A small network was shown many inputs. Here are its activations along a few directions, one row for each input.
Each table varies a few parts of the input and shows all the possible inputs, shuffled.
A made-up example of a description, with smaller parts first: ring(5) and (point or line(9) or (values(3) and line(6))).
Shared parts are said once, and a part with two or three values counts as separate values.

Other details of the inputs shift rows strongly along two fixed directions, in all tables alike. That doesn't count.

Rows:
row 1: [ 14   2 -57  48 -48  15  31  20   0 -21  -6 -39]
row 2: [-11 -35   3  -2   4   2 -54  -6 -46  17   5 -28]
row 3: [ 61 -15 -49  38 -32  21  26  21  19 -28   3  -8]
row 4: [ 48 -26 -47  43 -22   5  32  21  23 -37  -5 -20]
row 5: [-10 -44   5 -25  23  18 -28  31 -20  -2  -9 -18]
row 6: [-45  10  75 -69  62 -23 -41  -7  -1  39  -8  14]
row 7: [ 27 -13 -88  20 -46  46  46   0  16 -20   0  17]
row 8: [-17  32  30   5  -1 -38  24  -2  28  22  15   6]
row 9: [ 23 -12 -45  45 -57   1  32  18  -3 -19   2 -32]
row 10: [ 12  28  26  -3  19 -36  17 -18  40   5  -3  12]
row 11: [-16 -30   9   7   6  -3 -54  -7 -65  -1   6  -9]
row 12: [-22 -39  16   0  25  -1 -24  24 -59  -1  13  -1]
row 13: [ -9  38  28  -4   8 -47  20  -1  17  -9   6  31]
row 14: [ 24 -11 -49  57 -61   1  10   5   6 -22   8 -36]
row 15: [  2 -47 -23 -47  11  34 -14 -14 -39  15   9  25]
row 16: [-32 -30   1  -6  24  37 -25  29 -24   8  -5 -33]
row 17: [  9 -42  11  -9  45   2 -30   7 -47 -20  -3   3]
row 18: [-20 -30  -8 -22  31  32 -29  32 -17  -3 -17 -24]
row 19: [-12  41  26   1 -16 -40  17 -19  15  23   3   1]
row 20: [  9  52  16  -4  11  12   8 -12  53   8 -15  13]
row 21: [-17  46  32  10 -14 -45  17 -20  -3   5   4  19]
row 22: [ 26 -37   2 -23  33  23 -36   9 -33   9   2  -3]
row 23: [ -7  27   3 -33 -20  10  29 -36  43  16  -1  47]
row 24: [-27  57  15  14 -20  -8  -8 -28  40  12  -9 -17]
row 25: [ -4  35   5 -30 -10 -12  31 -43  10   0  17  66]
row 26: [ -4  41  19   1  21  -4  14 -12  58  -2 -23   1]
row 27: [ 21  46  30  -2  11 -24  11 -20  18  -6   9  39]
row 28: [-23 -44  14  -9  15  23 -24  28 -27  10   2 -26]
Description of these inputs: line(4) and (point or line(6)).
The inputs of row 17 and row 26 match in every part but the line(4) part. If row 11 is changed in the same way as row 17 into row 26, which row does it become?
Answer: row 24
Change only the line(4) part in row 20. List by row number the other rows that result.
Answer: row 3, row 22, row 27
Change only the line(6) part in row 3. List by row number the other rows that result.
Answer: row 4, row 5, row 9, row 14, row 28

Rows:
row 29: [ 12  -7 -14  -6  -5  15  -9  -4   6   5  -3 -10]
row 30: [ -6  -5 -17   2   2  17   1   6   0   5  -7   0]
row 31: [ 21  47  14  14  -4 -35  35 -13  58   0  -1  11]
row 32: [  4  35  11   2 -10 -41  51 -10  53   1   6  17]
row 33: [-19 -10  -5  13 -12   8  -4   7  -4   3  -2 -12]
row 34: [  5  -9 -13  -7 -17   2  -2 -10 -20  10  13  10]
row 35: [  0   0 -11  -2   2  10   3  16  -7  -1 -11  -3]
row 36: [ 12  -8  -3  15   9 -23 -12  -4 -14  -7  -4 -18]
row 37: [-18 -10  -5  14 -13   2  -7  -6 -11  -5   0  -9]
row 38: [  1   6   6  14  -4  11  -4  17 -12   2   0 -23]
row 39: [ -1  44   2  -4 -26 -21  39 -19  54  16   4  15]
row 40: [  8  -6  -6   1   4  -1   0   3 -20 -10  15  19]
row 41: [-40  -6  82 -68  63 -11 -55 -21 -37  43  -1  26]
row 42: [  2   1   6  18   5   4  -8  21  -6  -1  10 -21]
row 43: [ 25 -16   1   1  14   2  -2   4   4  -9  -3  -2]
row 44: [ 14  -9  -6   0  12  11  -6   6   4 -18  -2  11]
row 45: [ -6  -6 -13   3  -8   7   2  -7 -23   2  10  14]
row 46: [ -6 -14  -5   3 -23  -4 -12  -8  -9   3   4 -13]
row 47: [ 16 -11 -11  -7  -6  19  -9  -8   7   1  -3  -3]
row 48: [  1  -6 -13   0  -6  13   2 -12 -20  -1   9  19]
row 49: [  7  -3   0   8 -15  13 -11   4  -3  16   8 -25]
row 50: [  0  -1  -6   0  -8   0   4   3 -29  -5   6  12]
row 51: [-4 -6 -9 -7  1 10 11 14 -7 -3 -6 -3]
row 52: [ 14  45  11  12  -7 -39  40  -5  53   8  -1  17]
row 53: [  1 -19   8  11  -3 -15  -2  16  -4   2   0 -15]
row 54: [  2  -5 -10   2  12   3   0  21  -1  -3  -1   0]
row 55: [ -5   1  -1  18  -5  18  -6   7  -5   8   4 -20]
row 56: [-10 -10   2  14  -3 -13  -9   8 -12 -15   5  -9]
row 57: [  1  -6  -6   4   2  -7   1   7 -23  -7  15  15]
row 58: [  7  -1  -6  -3  -5   6   4  -2 -27  -8   5  16]
row 59: [ 13  -5  -6  -4   3  18  -3   1  -2 -17 -11   8]
row 60: [ 27 -18  -1  -2  12   3  -3   1   3 -11  -4   9]
row 61: [ 21 -15  -1  -1   4 -10   3  -2 -21  -3  13  18]
row 62: [-11 -10 -16  -3   0  17   9   5  -1   4  -2   0]
row 63: [-39  -1  94 -54  68   1 -65  -7 -22  48  -7 -11]
row 64: [-13  -5   2   9 -12   1  -1  17 -10  -3  -7 -15]
row 65: [ -7 -14  -4   2 -22   3  -8   5  -1  11   1 -16]
row 66: [  1  -4 -14   4   5  21  -4  -1   4  -3  -7  -5]
row 67: [  5  -9 -17  -9  -8  11  -4   3   2  13  -3  -5]
row 68: [  7  -9 -13   0   2  25  -5  -8   4  -9  -7  11]
row 69: [ -1   1  -8  16   9 -14 -15   1 -14 -14  -1 -15]
row 70: [ 12 -10 -13 -10 -15   7  -3 -15 -18   7  13  15]
row 71: [ 12  -7  -4   3  13  11  -6   9   4 -16  -1   1]
row 72: [  5  -7 -11   3   3  25  -4  -5   4  -7  -6   1]
row 73: [  2 -19   7  13  -4 -22  -6   3 -12  -7   3 -11]
row 74: [  8  56   9  16  -4 -26  31  -7  58  -7   1  14]
row 75: [-18  43   0   1 -18 -18  48 -20  52   3   3  19]
row 76: [-44  66  96 -61  48 -10 -25 -40  38  32 -23  31]
row 77: [-10 -10 -10 -12   0   8  15  11  -7  -8  -4  -3]
row 78: [ 18 -13 -13 -11  -7  19  -9 -11   6  -2  -4   7]
row 79: [ 10 -20  -4  -4  10  -6  10  14  -1   2   1  -2]
row 80: [ -8 -15 -10  -8   9   0  12  16   0 -10   6   0]
row 81: [ -2   6  -8  12  -1  -6 -12  -3 -20 -11 -11 -18]
row 82: [  4  -2 -15   5 -11  -5 -18 -15 -10   3  -3 -18]
row 83: [ -8   1 -15  16  -2   1 -14 -12 -13  -5  -6 -14]
row 84: [-11 -10   2  13  -2  -6  -5  21  -4  -6   3 -12]
row 85: [-12  -5   1  10 -13  -6  -5   4 -18 -12  -4 -12]
row 86: [  6  60  10  11 -13 -18  34 -12  51  -5  -9  11]
row 87: [ -5 -19 -17 -18 -10   9   9  -2   2   6   4  -5]
row 88: [ -3 -10  -9  -3  10   3   7  19  -1  -5   4   0]
Describe the family of inputs behind these rows.
Answer: line(5) and (values(2) or line(4) or line(6))
The inputs of row 52 and row 67 match in every part but the line(5) part. If row 31 is changed in the same way as row 52 into row 67, which row does it become?
Answer: row 29
The inputs of row 46 and row 85 match in every part but the line(5) part. If row 87 is changed in the same way as row 46 into row 85, which row does it become?
Answer: row 77
Start at row 81 and move only the line(4) part, one step at a time. The first step leads to row 85. Which rows follow, in order?
Answer: row 64, row 38
Start at row 49 and move only the line(4) part, one step at a time. The first step leads to row 65. Which rows follow, in order?
Answer: row 46, row 82
Change only the line(5) part in row 58. List by row number the other rows that result.
Answer: row 40, row 48, row 61, row 70

Rows:
row 89: [-10 -27 -25   8 -11  16 -17   5 -51  -7   4 -10]
row 90: [  4 -32 -40  33 -36  12  11  26 -26 -10  13 -21]
row 91: [-23  16  35 -28  25  28 -39 -11  11  24 -17 -12]
row 92: [ 10 -40 -14   7  14   2  -9  33 -29  -6  -1 -31]
row 93: [ 25 -27 -40  34 -12  -8  11  24 -40 -33  12  -5]
row 94: [ -7  50  -5  24 -36 -29  40  -7  49  11   1  -9]
row 95: [ -1  36  11   8 -28 -26   6 -39  17  11   8  13]
row 96: [ 20  23  -1 -26  11  -1  39 -19  40  -1   6  56]
row 97: [ 11  41   5  26 -11 -33  40  -2  61 -17  -7   3]
row 98: [ 13  36  28   6  -4 -45   7 -27  20   3   9  24]
row 99: [-16 -26  29 -14  26  -4 -21  20 -33   4   7  -5]
row 100: [-30 -21  10 -20  17  24 -36   2  -8   9 -16 -22]
row 101: [-37  -3  43 -94  45  40 -36 -35  -8  39 -14  45]
row 102: [ 43 -26 -36  36   0  24   3  30  -3 -27  -5 -26]
The inputs of row 92 and row 94 match in every part but one. If row 93 is changed in the same way as row 92 into row 94, which row does it become?
Answer: row 89
Describe the family of inputs behind these rows.
Answer: values(2) and (point or line(6))
Change only the values(2) part in row 98. List by row number the other rows that result.
Answer: row 95

Rows:
row 103: [  6  15  -3  -9 -15  -9  19 -10  31  -6  -5  17]
row 104: [ 19  10 -49  36 -23  15  42  11   9 -23   7  12]
row 105: [ -8  23  31 -37  13  -6  -4 -21  31  22 -10  18]
row 106: [-18 -49  10 -27  38  -4 -39  -9 -57  17  -7   3]
row 107: [-10  13  43 -19  16 -21 -21  -5  -2  23  13  35]
row 108: [ 64  13 -86  73 -68   3  78   9  49 -27  18 -10]
row 109: [ 27 -47 -57  14 -22  27  15  24 -29 -34  -1  -4]
row 110: [-28 -52  36 -29  57  24 -58  30 -46  10 -12 -33]
row 111: [-15  62  16  25 -42 -35  36 -17  48  11   8   1]
row 112: [ 18 -32 -47  36 -31  16 -12  15 -37 -18   3 -32]
row 113: [-12  46  23 -17   6 -14  11 -27  55  20   0  19]
row 114: [ -1  65  36  17   2 -38  22 -15  61  -1  -7   7]
row 115: [-48 -15  41 -59  53  27 -50 -12 -25  19  -9  14]
row 116: [-16  59  49 -36  23 -45   7 -24  13  20  11  27]
row 117: [-15 -25  -3 -25  19  22 -27  -1 -10   1  -2   0]
row 118: [-11  -4  44 -52  33  21 -28 -16  -1  36 -12   6]
row 119: [ 27 -29 -46  39 -23  17 -15  14 -35 -25  -2 -31]
row 120: [  5 -83  -2  -9  20  26 -40   9 -83 -16  17 -11]
row 121: [-15  82  43 -17  -1 -23  41 -30  55  15  -9  49]
row 122: [-17 -43   2  -1  19  11 -23  34 -32   3  -6 -35]
row 123: [ 49 -33 -63  59 -28  14   5  29 -20 -42  -1 -34]
row 124: [ -3  25 -17  38 -44 -27  42  11  27  -4   7 -17]
Describe the family of inputs behind these rows.
Answer: values(4) or ring(8) or (values(2) and line(5))

Rows:
row 125: [-41   5  35 -36  24  17 -30 -16  -3  23 -10   5]
row 126: [-16  26  27 -18   5 -18  12  -9  20  18  -3   9]
row 127: [-24  35  44 -33  26  -7  -7 -16  15  17  -1  32]
row 128: [-21 -46  26 -38  47  35 -49  17 -38  20  -6 -14]
row 129: [ 11  54  10  12 -30 -29  36 -19  59  11   2   9]
row 130: [-2  4 -2 -5 -7  4  7  0 -5 -2  3 14]
row 131: [  9  61 -12  25 -43 -22  42 -28  61  -1   1  13]
row 132: [  4 -43  -7  28   4  -3 -35  22 -63 -14   7 -38]
row 133: [ 18  12 -23  21 -15 -14  38  11  23  -8   7   2]
row 134: [ -9 -25 -25  -4   0  19  -8   6 -25  -4  -3  -8]
row 135: [ 25 -31 -61  28 -27  22  22  25 -23 -24   3 -15]
row 136: [ 20 -31 -43  22  -9  34   6  26 -15 -19   3 -14]
row 137: [ -5  27  11   0   3   1  13 -10  35  -4  -9  10]
row 138: [  5 -25  -4 -13   7  19 -18  -3 -39   1   2   7]
row 139: [-22  37  44 -33  14   2 -18 -27  21  27 -11  12]
row 140: [  0 -43 -21  -3   3  42 -18  20 -35  -5  -4 -18]
row 141: [ -5  23   9  -3 -12 -14   4 -19  30  14  -1   0]
row 142: [ 17 -31 -15  -2   8  16 -19   8  -8  -6  -8 -17]
row 143: [  8 -39 -16 -12  18  41 -37  13 -35   0  -5 -16]
row 144: [ 22 -24 -50  31 -38  -6  29  15  -7 -22  15  -4]
row 145: [-38   7  36 -40  23   3 -27 -19 -12  19  -3  20]
row 146: [ 15  56  -7  22 -27 -30  53 -16  57 -19   2  31]
row 147: [  9 -55 -23  -4   2  14 -22   5 -51  -3   9  -7]
row 148: [  4  -7 -23  51 -21 -21   9  30 -16 -20   2 -41]
row 149: [ 14 -51  -8 -12  23  19 -28  13 -50   0   8  -2]
row 150: [-12 -41  15 -41  45  42 -63   0 -38   8 -19 -13]
row 151: [ -1  37  -9  16 -28 -32  44 -11  42   1   5   9]
row 152: [ 26   8 -32  30 -41 -19  47  10  19 -16  14   7]
row 153: [ 31  44 -20  32 -30 -22  49 -14  36 -14  13  29]
row 154: [ 14   8 -35  36 -42 -10  42   5  31 -12   8  -7]
row 155: [ 24 -43 -39  21  -7  21   6  26  -9 -22  -2 -21]
row 156: [  9  23 -17  69 -40 -30  31  21  23 -20   5 -35]
row 157: [ -9  25  30 -17  13 -19   8  -6  19  12   6  23]
row 158: [-14  29  23 -16   1 -14   0 -34   8  13   3  28]
row 159: [  8 -33   1 -13   8   8 -17   2 -36   5   6   1]
row 160: [-15  38  43 -24  17 -29   9 -19  36   9  -3  28]
row 161: [ 19 -41 -39  21 -20  22  10  28 -17 -12   5 -24]
row 162: [-23 -37  15 -43  50  37 -47  12 -48  13 -10  -5]
row 163: [-41  51  67 -50  44 -14 -14 -32  32  25 -19  29]
row 164: [ 12  22 -18  63 -41 -41  32  19  10 -26  13 -21]
row 165: [ 14   2  -3  -1   5   1   1 -13  -2 -11  -2  18]
row 166: [-25  39  74 -48  42 -28 -19 -39  23  28  -7  35]
row 167: [-23 -33  28  -2  28   9 -68  16 -50  12 -11 -49]
row 168: [ 43 -36 -56  33 -23  18  10  26  -9 -19   7 -24]
row 169: [-38  41  70 -50  44 -24 -13 -26  33  29 -15  22]
The inputs of row 133 and row 168 match in every part but one. If row 151 is changed in the same way as row 133 into row 168, which row does it become?
Answer: row 141
The inputs of row 136 and row 162 match in every part but one. If row 161 is changed in the same way as row 136 into row 162, which row does it become?
Answer: row 126
Describe the family of inputs behind these rows.
Answer: line(5) and (point or (values(2) and line(4)))
List by row number the other rows that have the line(5) part in common with row 165.
Answer: row 132, row 138, row 147, row 149, row 153, row 158, row 159, row 166
Change only the values(2) part in row 134. List by row number the other rows that result.
Answer: row 151
